These are the activations of a small neural network, seen along a few directions. Each row is one input.
Each table varies a few parts of the input and shows all the possible inputs, shuffled.
Descriptions start from the smaller parts, as in this example, which fits no table here: one of 4 places along a line, together with either a single point or one of 9 places around a ring or (one of 3 separate values, together with one of 5 places around a ring).
Shared parts are said once, and a part with two or three values counts as separate values.

Other details of the inputs shift rows strongly along three fixed directions, in all tables alike. That doesn't count.

A family of inputs:
x1: [ -5  11 -41  28  51  14 -34   5 -31 -45 -51]
x2: [ 90 -44   7  17   8   6 -19 -52  18 -28 -22]
x3: [-60 -16 -84  -4   6 -14  20  61 -47  53  27]
x4: [ 20   9  97 -24 -31  -3  28 -25  64  24   9]
x5: [ 85 -30  12  26  -5 -16 -24 -56  19 -37  -8]
x6: [ 20   3  94 -37 -25  -7  37 -19  65  19  -2]
x7: [ 84 -40  -3  40   8  -4 -10 -58  25 -22 -27]
x8: [  1  14 -31  13  45  -2 -51  22 -22 -61 -31]
x9: [  1  20 -44   9  48  14 -48 -11 -27 -47 -31]
x10: [  7  15 -55  21  44  14 -39  14 -18 -42 -45]
x11: [ 22  16  72 -28 -21   2  63 -37  63  16  -5]
x12: [  8  13  93   2 -24 -11  42 -34  66  25   7]
x13: [ -6  11 -35   5  51   3 -43   0 -33 -56 -44]
x14: [-36  -4 111  -7 -65  28  43 -52  63 -17   4]
x15: [  6  26 -49  38  35  14 -57   2 -10 -27 -28]
x16: [ 84 -24  16  26  -8 -12 -20 -57  11 -41 -11]
x17: [ 89 -43  24  33  -1  -6 -32 -25  21 -35 -11]
x18: [-70  63  23 -25  22  18  14  -8  31  32 -16]
x19: [ 12   2  90 -35 -15   5  42 -57  59  34  -4]
x20: [  8  17 -59  28  46  19 -47  -3 -11 -29 -34]
x21: [ 22 -78 -10  -3 -36 -35  40  29 -18  51  47]
x22: [ 88 -38  11  17   5  10 -15 -53  10 -31 -26]
x23: [ 27 -54 -24  26 -49 -31  42  22 -14  53  59]
x24: [  8  17 -39  16  36  18 -72   7 -14 -26 -29]
x25: [-63  83  33 -14   7  27  16  -1  14  19  -7]
x26: [ 85 -42  19  28  -3  -5 -34 -49  22 -20 -21]
x27: [-54  59  27 -59  17  24   8  20  27  16 -17]
x28: [ -6  19 -41  35  49  23 -37 -13 -33 -35 -44]
x29: [  2  21 -48  39  35   8 -61   0  -7 -21 -33]
x30: [ 82 -39  35  38   2   0 -22 -29   9 -41 -15]
x31: [-59  75  36 -38   5   4  -5  21  29   6   9]
x32: [  2  15 -35  20  36 -10 -73  17  -4 -42 -21]
x33: [  7  17 -43  30  39   7 -47  29 -14 -47 -38]
x34: [ 20  28  89  -3 -36   1  50 -29  56  13  11]
x35: [-59  -2 -61   1 -10 -17   5  63 -77  31  52]
x36: [ 75 -39  45  40   3  -2 -22 -36   2 -40 -21]
x37: [ 24  23  91 -29 -37  12  39 -46  47  24   6]
x38: [ 28 -61 -26  12 -44 -35  53  28 -12  47  48]
x39: [ 28 -65 -23 -10 -46 -47  44  25 -16  37  56]
x40: [ 19 -60 -24   5 -45 -41  35  -6 -25  53  61]
x41: [ 86 -49   9  18   8   0 -24 -54  22 -22 -27]
x42: [-57  79  19 -31  11  31  22  -4  21  21 -13]
x43: [-70  58  36 -22  19   2  11  25  37  18 -16]
x44: [ -5  13 -28  38  46   7 -41  20 -27 -49 -44]
x45: [ 27 -48 -22   5 -50 -26  49  -5 -42  39  65]
x46: [ 33 -57 -32 -20 -45 -30  60   9 -31  32  51]
x47: [-58  85  26 -19   1  25  11   1  20  22  -7]
x48: [-48 -13 -63 -14  -4  -2  12  83 -66  36  38]
x49: [ -9  27 -25  22  38   6 -57 -13 -34 -44 -30]
x50: [-64  76  45 -32   8   9   4  17  15  -1   6]
x51: [-62  69  27 -33  19  25  32  11  17   8 -20]
x52: [ 89 -46  11  11   7   2 -11 -35  12 -40 -33]
x53: [ -2 -10 -40   7  56   5 -61  13 -11 -30 -49]
x54: [  2  20 -29  21  39  24 -62   3 -27 -33 -33]
x55: [-101   48   35  -26  -29   42   -9   12   52  -12    1]
x56: [-62  67  29 -55  18  13  22   8  13  -2 -12]
x57: [ 29 -65 -33 -20 -41 -40  51   9 -19  41  49]
x58: [  1  20 -43  15  34  -4 -71  -5  -9 -32 -26]
x59: [-61  -3 -80  16  -5 -11   4  49 -52  63  40]
x60: [-69  67  48 -42  14   3  14  17   8  -6 -10]
x61: [ 87 -56  10  12  10  -8 -20 -36  23 -31 -34]
x62: [-23   0  94 -14 -70  28  37 -42  76 -15  10]
x63: [ 19 -65 -15   9 -44 -47  34  15 -20  44  66]
x64: [ 22 -72  -8  10 -42 -31  30  24 -20  57  58]
x65: [-70  72  35 -45  17  19  18 -16   2   8 -10]
x66: [  0  23 -31  48  39  13 -50  19 -19 -43 -27]
x67: [-48   5 -72  -8 -17 -16   0  71 -60  32  56]
x68: [  8   9 -33  10  41  12 -61  34 -17 -46 -39]
x69: [  9   3  94 -33 -20 -27  43 -31  64   8   4]
x70: [-67  71  49 -32   8  29   2  -2   1  21 -12]
x71: [ 24 -70 -13 -10 -37 -15  62   9 -46  43  38]
x72: [ 84 -48  18  15  14   4  -6 -38   7 -43 -33]
x73: [ 27 -56 -19  17 -42 -24  67  26 -30  35  50]
x74: [ 20 -52  -9  34 -47 -23  57  14 -41  42  56]
x75: [-57  66  21 -61  16   8  12  12  27   4  -9]
x76: [-105   43   35  -25  -29   36  -14   10   55   -6   -4]
x77: [ 86 -34  12  54  -2 -11 -17 -29  25 -36 -10]
x78: [ 86 -31   6  15   3  -6 -10 -62  11 -43 -18]
x79: [ 12   8 111 -30 -23   2  52 -28  40   8  -6]
x80: [-60 -19 -82 -26   5 -26  10  58 -52  42  35]
x81: [ 18  12  74 -27 -21  -4  59 -39  67  22 -10]
x82: [-13 -84 -16  23 -84   4  43   8 -15  12  63]
x83: [  7  17 -28  21  34  16 -70  27 -18 -39 -27]
x84: [-48   0 -92 -25  -4  -7   8  46 -57  44  48]
x85: [-55  61  38 -49  13  16   0  36  30  12 -10]
x86: [  8  12 -46  30  43   3 -50  30  -6 -43 -35]
x87: [-52   3 -87   3   0  10  28  46 -67  48  37]
x88: [-47  -2 -75 -21 -11 -20  10  77 -59  26  45]
x89: [-58  68  32 -51  11   0   5  27  30   0  -2]
x90: [ 24 -64 -16  -3 -38  -7  57  -8 -49  51  46]
x91: [  3  12 -53   5  45   1 -62  -9 -10 -34 -32]
x92: [-114   35   41  -20  -21   31  -13    6   53   -4   -5]
x93: [-59   6 -73  19 -10   1  17  45 -78  50  38]
x94: [ 74 -47  12  21  14 -20 -17 -68  22 -32 -21]
x95: [ 22 -68 -17   6 -43 -25  31   2 -26  65  53]
x96: [  4  12 -40  11  50  30 -52  -2 -28 -35 -39]
Each input here is: one of 6 places along a line, together with either a single point or (one of 3 separate values, together with one of 5 places around a ring).
Changing only the place on the line of 6 turns x5 into x49. The same change can be made to x20. Which row results?
> x28
Changing only the place on the line of 6 turns x3 into x81. The same change can be made to x53. Which row results?
> x61
Changing only the place on the line of 6 turns x6 into x68. The same change can be made to x38. Which row results?
> x33
Change only the place on the ring of 5 in x25. List by row number the other rows that result.
> x51, x66, x73, x87
Change only the choice among 3 separate values in x30. List by row number the other rows that result.
> x50, x66
Change only the place on the line of 6 in x32. List by row number the other rows that result.
> x31, x35, x50, x63, x67
Start at x17 and move only the place on the ring of 5, one step at a time. The first step leads to x85. Which rows follow, in order?
> x27, x2, x24

A family of inputs:
x97: [ -71   40  -79   32   54   26 -101   40  -20  -46  -40]
x98: [ 48 -50 -40  70  22   7 -73 -17  -7 -61 -37]
x99: [ -68   38  -73   24   54   26 -108   41  -25  -45  -39]
x100: [ 62 -60 -11  -4 -33 -38  54   3 -34  40  52]
x101: [ 55 -66 -27  -7 -33 -31  58  -8 -19  46  44]
x102: [ 64 -54 -14   3 -36 -34  50  -6 -29  50  51]
x103: [ 19  20 102   0 -27   9   5 -52  71 -20 -12]
x104: [-102  109   64  -28    7   34  -13    7   57   -3  -21]
x105: [ 46  38  85 -13   3  -3  29 -58  59  -3 -23]
x106: [-109   97   60  -47    9   38  -11    5   65   -6  -26]
x107: [-60  18 -54 -52   0  -6  27  53 -43  67  40]
x108: [ 80 -29 -39  47  54  -9 -50  -9 -31 -57 -44]
x109: [ 12   5 103  -8 -23  12  19 -43  70 -30 -24]
x110: [ 51 -54 -35  48  18  -2 -77  -6 -10 -78 -34]
x111: [ 41  29  78 -19   7  -3  26 -65  62   1 -27]
x112: [-103  103   68  -35   11   29   -9   15   53  -13  -20]
x113: [-42  48 -85   0  87  23 -79  43 -42 -31 -56]
x114: [ 78 -31 -50  37  50 -10 -66 -26 -21 -44 -41]
x115: [-94   7 -39 -24 -32   0  21  67 -26  38  45]
x116: [ 21 -67  -5  19 -69  -2  62 -26 -29  26  55]
x117: [ 47  35  91 -11   6   3  32 -55  52   0 -28]
x118: [-85  11 -31 -20 -29  -2  13  68 -35  41  53]
x119: [ 42  26  84 -17  10   3  29 -61  56   5 -31]
x120: [-87  19 -31  -4 -30   9  19  61 -30  51  46]
x121: [-59  29 -48 -33   1 -14  38  63 -48  58  43]
x122: [ 24 -84  -8  15 -62 -12  44   1  -7  31  50]
x123: [ 39  36  85 -25   4  17  49 -84  33  -8 -29]
x124: [ 56 -66 -21  -7 -34 -37  62   1 -26  37  43]
x125: [ 52 -47 -30  69  24   2 -68  -3 -15 -75 -33]
x126: [ 79 -36 -44  26  49 -13 -59 -13 -26 -60 -44]
x127: [ 56 -69 -14  -6 -32 -31  65   4 -32  41  38]
x128: [-92   5 -40 -32 -31   7  10  59 -24  47  48]
Changing only one part turns x123 into x116. The same change can be made to x126. Which row results?
> x110
Describe the family of inputs behind these rows.
> one of 2 separate values, together with either a single point or (one of 3 separate values, together with one of 5 places around a ring)
Start at x109 and move only the place on the ring of 5, one step at a time. The first step leads to x122. Which rows follow, in order?
> x98, x120, x125
Change only the choice among 2 separate values in x107. List by row number the other rows that result.
> x128
Change only the place on the ring of 5 in x101. List by row number the other rows that result.
> x105, x111, x121, x124
Change only the choice among 3 separate values in x117. List by row number the other rows that result.
> x102, x105
